A small network was shown many inputs. Here are its activations along a few directions, one row for each input.
Each table varies a few parts of the input and shows all the possible inputs, shuffled.
Descriptions start from the smaller parts, as in this example, which fits no table here: one of 3 separate values, together with either a single point or one of 9 places along a line or (one of 4 places along a line, together with one of 5 places around a ring).
Shared parts are said once, and a part with two or three values counts as separate values.

Other details of the inputs vary at random and push rows far along two fixed directions, the same in every table; ignore that.
To show where, the next rows are all for the same input, with only those details redrawn:
[  5 -10  -8  -8  -2   3  -1 -13   1   7  -5  -9  -3  -1  14  20  16]
[  5 -11  -6  -8  -4   0  -1 -12   2   7  -3 -10  -5  -3  14  20  15]
[  7  18   2   4   3  11  -1  18  -1   1   2   2  13  -5 -18 -12 -17]
[  0 -10  19  -2 -10 -47 -13  13  -7 -21  17 -11 -34 -18  -5   1 -20]
[  4  -9  -6  -8  -2   2  -1 -14   2   7  -4  -9  -3  -2  14  20  15]
[  4  -9  -7  -8  -1   3   0 -13   1   7  -5  -9  -3  -3  13  20  15]
[  3 -10  -8  -8  -2   3  -1 -13   2   6  -5  -9  -2  -3  13  20  15]
[  9  16  -1   2   4  18   0  10  -2   5  -1   1  15  -1 -13  -7  -9]

A family of inputs:
R1: [ -1  18   4   7  -1  15  -2  14  -4  -1  11   9  13   5 -12 -17 -17]
R2: [  0  16  -3   8   4  15   4   9   3  -3   5  10  10   6  -6  -9 -10]
R3: [ -9 -13  -2  -5  -3   4   6 -18  -4   6  -2  -4  -6   7  13  12  16]
R4: [  6  11   0   1  10  13   4   8  -2   5 -10   6  17   2 -18 -11  -5]
R5: [ -7 -18   9  19 -12 -53 -24  18  12 -25  10  -4 -36 -23  11 -22 -32]
R6: [ -4   8   4   5   2  16   2   4  -5   2   3   8  14   8 -12 -16 -10]
R7: [ -2  -9  -7  -8   4  -4   6 -17   6   5  -9  -2  -2   5  13  13  23]
R8: [  5  15  -2   2  11   6   1  11   2  -1  -6   8  16  -2 -15 -14  -8]
R9: [ -7 -16  -4  -4   1   3   2 -20   0   5  -6   1   1  11  16   8  21]
R10: [ -6 -16  25  -3  -8 -53 -10  14 -13 -22  14 -10 -37 -18 -13  -5 -21]
R11: [ -4 -10  -3  -8  -1   2   8 -17  -4   9 -10  -6  -6   5   7  16  20]
R12: [  5  20  -4   5   4  13   6  11   4   2   2   8  12   3 -12  -9  -8]
R13: [ -6 -15  -3  -6   1   5   7 -19  -1   5  -7   0  -2  11  13  12  20]
R14: [ -4 -12  -9  -2  -2   1  -1 -16   7   1   1   2  -2   8  23  10  18]
R15: [ -2   6  -5  17  -3  19  -4  14   4   4  -5   9  16  -2  -2 -24  -9]
R16: [ -8  -7  20   2 -12 -39 -10  11 -10 -23  23  -5 -35 -10   0  -1 -21]
R17: [  1  17   7   3   8   7   8  14  -5   0  -4   9  11   4 -26 -17 -13]
R18: [  8  17  -4   3   7  12   2  11   5   1  -2   5  15  -2 -11  -8  -9]
R19: [ -3  13   3   7   5   6   2  12   2  -5   6  16  16   8 -14 -22 -13]
R20: [  0  -6  -7  -6  -6   5   4 -14   1   7  -2  -8  -5   3  12  19  17]
R21: [ -2  14  -1   6   8  13   6   6   2  -1  -2  12  13   9 -10 -12  -7]
R22: [  4  -8  -7  -7  -1   4  -2 -12   1   8  -5  -9  -2  -3  13  18  15]
Describe the family of inputs behind these rows.
> either one of 2 separate values or (one of 4 places along a line, together with one of 5 places around a ring)
Which other rows does R6 become when the place on the ring of 5 takes its other values? List them by row number.
> R1, R9, R14, R19

A family of inputs:
R23: [  4  -6 -22  -3   4  32   7 -23  11  21 -17   2  23  11  22  12  33]
R24: [ -1   6   7   5   2  -1   0  12  -2   0  -4   4   5  -2 -17 -18 -13]
R25: [  7   2 -14   3   0  27  -2  -7   5  12  -6  -4  16   0  11   6   9]
R26: [  2   4 -15  -6   8  40  14 -18   1  22 -17   3  25  15   4  11  25]
R27: [ -9 -20   7  -6 -12 -25  -1 -14  -6  -5   8 -11 -30  -1  17  17  10]
R28: [ -9 -19   8  -9  -5 -29   1 -12  -5  -9   4  -6 -26  -1  11  17  12]
R29: [ -3 -20   7 -12  -1 -25   1 -14  -4  -3  -3 -11 -20  -5   6  17  10]
R30: [-10 -31   6  -7  -8 -40  -5 -18   0  -8   0 -12 -33  -7  23  17  20]
R31: [  1   2 -12  -5   6  26  10 -15   2  13  -7   4  17  13   8  12  22]
R32: [ -5   6  -1  17   0  -6  -7  15   7  -9   4  11   0  -2  -1 -26 -19]
R33: [-11 -17   8  -6 -10 -26  -2 -11  -5  -9  10  -8 -28   0  16  15   9]
R34: [ -9 -19   4  -6 -12 -24  -2 -13  -3  -8  13  -8 -28   0  22  18  11]
R35: [ -3  13   7   8  -3   6  -3  13  -5  -7  15   7   3   4  -9 -15 -20]
R36: [  7  15   2   3   1  -1   0  16   2  -4   5   3   4  -4 -15  -9 -17]
R37: [  3   3 -10  -8  11  22  10 -14   2  15 -15   1  18   9   0  10  19]
R38: [  5  16   5   1   3  -6   1  16  -1  -6   3   3   1  -5 -18  -9 -17]
R39: [ -3 -21   8 -10  -3 -30  -5 -10  -3  -9   5  -9 -22  -6   9  15   6]
R40: [  7  12   2   8  -1   2  -6  16  -1  -5   6   0   4  -9 -11 -11 -19]
R41: [ -5   6   0  16   6   4  -2  13   7  -6  -3  14  11   2  -8 -29 -17]
R42: [  7  12   6  -1   2  -4   0  14  -2  -2   1   0   1  -6 -17  -7 -15]
R43: [  6  15   3   5   1   1  -4  17   1  -6   7   3   6  -5 -15 -12 -21]
R44: [  6  13   4   5   0   1  -6  18  -1  -4   3  -1   2  -9 -13  -9 -16]
R45: [  4  14   5  -1   8   3   3  11  -2  -2   0   5  10   1 -21 -10 -12]
R46: [  6  10   5   5  -1   1  -6  18  -4  -2   2  -3   1 -10 -14 -10 -19]
R47: [  0  11   8   4   1   4  -1  12  -6  -6   9   9   7   4 -14 -13 -15]
R48: [  4  -5 -27  -2   6  47   4 -24  12  26 -20   3  34  13  22  11  34]
Describe the family of inputs behind these rows.
> either one of 2 separate values or (one of 4 places along a line, together with either a single point or one of 5 places along a line)
Which other rows does R29 become when the place on the line of 5 takes its other values? List them by row number.
> R26, R27, R42, R46
Which other rows does R45 become when the place on the line of 4 takes its other values? List them by row number.
> R29, R37, R39

A family of inputs:
R49: [  4 -12 -31   7   4  43   6 -24  17  26 -37   0  26   7  26  -4  31]
R50: [  0  34  22   6   1 -18  10  33  -9 -19  15  11  -4  -3 -41 -23 -33]
R51: [-6 16 -6  3  5 31 13 -1 -3  5  5 16 19 21 -2 -7  0]
R52: [ -7 -17  -6   0 -18  -8  -6 -14  -1   2   6 -13 -22  -5  29  24  19]
R53: [ -4 -10   0   7   7 -18  -1   2  10  -2 -16   7  -2  -4  -3 -19  -1]
R54: [  2   9  20  13 -11 -15 -11  29 -17 -15  17  -1  -8 -15 -30 -18 -41]
R55: [ -3  20  26  -1  -2  -6   2  25 -19  -8  13   4  -1  -1 -39 -21 -33]
R56: [ -9   6  27   6  -6 -37  -4  23 -13 -31  34   8 -24   0 -17 -26 -36]
R57: [ 13   3   1  -9   2  -6   0   1  -1   6  -9 -11   2 -11 -12   9   3]
R58: [  1 -14   6 -18   5 -14   6 -16  -7  -1  -4  -9 -11  -1   3  26  20]
R59: [-15 -17   0  -1  12 -12   5 -14   3   2 -15   7   1   6   6  -6  20]
R60: [ -4 -11  -8   6  -9   5 -13  -9   4  -1  11  -2   1   2  23   6   8]
R61: [ 12  26 -13   4   5  20  10  11   9  11  -9   6  18   3 -16  -2  -2]
R62: [-15 -14   2  -8 -11 -11   9 -22  -8   3   9  -5 -25   8  19  25  20]
R63: [  3   1 -11   2  -5   1  -5  -2   9   7  -2 -12  -8  -8  17  15   9]
R64: [ 14   2 -33  -6   7  45  16 -24  23  21 -24   6  28  15  26  18  35]
R65: [ -9 -10  15  -6  -5 -29  -2   6 -26 -16  15  -5 -27  -1 -16   3 -15]
R66: [  3 -16  -9   0  -8 -14 -13 -11  12  -5   4  -9 -13  -6  28  12   7]
R67: [ 11  22 -15   3   7  61   0   6  -7  28 -10   3  47   6 -15  -7   1]
R68: [  8 -16  -4  -7  -2  -8  -7 -10   1   3  -5 -20 -14 -13  16  21   9]
R69: [  9 -17  -1 -14   2 -15   1 -12   3   2  -9 -14 -12  -8   7  25  13]
R70: [  4 -17  -5  -7  -3 -22  -5 -13  16  -6   1  -2 -11  -2  20  14  11]
R71: [ -1  -9   6   5  -6 -30 -15   8   8 -15  11  -1 -23 -13  13   1 -20]
R72: [  8 -20  -7 -10  -7 -10  -7 -19   1   9  -8 -25 -14 -13  18  27  18]
R73: [ -7  13  31   5   1 -52  -5  32  -6 -41  29  10 -29  -7 -25 -25 -40]
R74: [-11  27   6  15  14  44  10  18  -3  11 -11  25  37  23 -31 -48 -21]
R75: [  6  38  -7  21   7  53  -1  27   2   4   8  18  42   8 -18 -34 -26]
R76: [ -3 -17   2 -11   1 -19   1 -21   6  -6   7   0 -11   6  20  18  22]
R77: [ -5  15 -16  21  10  57  -1   6   3  23 -20  18  48  11  -6 -30  -1]
R78: [  1 -14   8 -22   3 -16   3 -14  -8   3  -5 -11 -11  -5   1  25  21]
Describe the family of inputs behind these rows.
> one of 5 places around a ring, together with either a single point or one of 5 places along a line
The inputs of R62 and R50 match in every part but the place on the ring of 5. If R65 is changed in the same way as R62 into R50, which row does it become?
> R58
A walk changes only the place on the line of 5. It starts at R57 and steps to R69. List the rest of the walk in order.
> R61, R64, R70
Which other rows does R66 become when the place on the line of 5 takes its other values? List them by row number.
> R63, R68, R71, R72
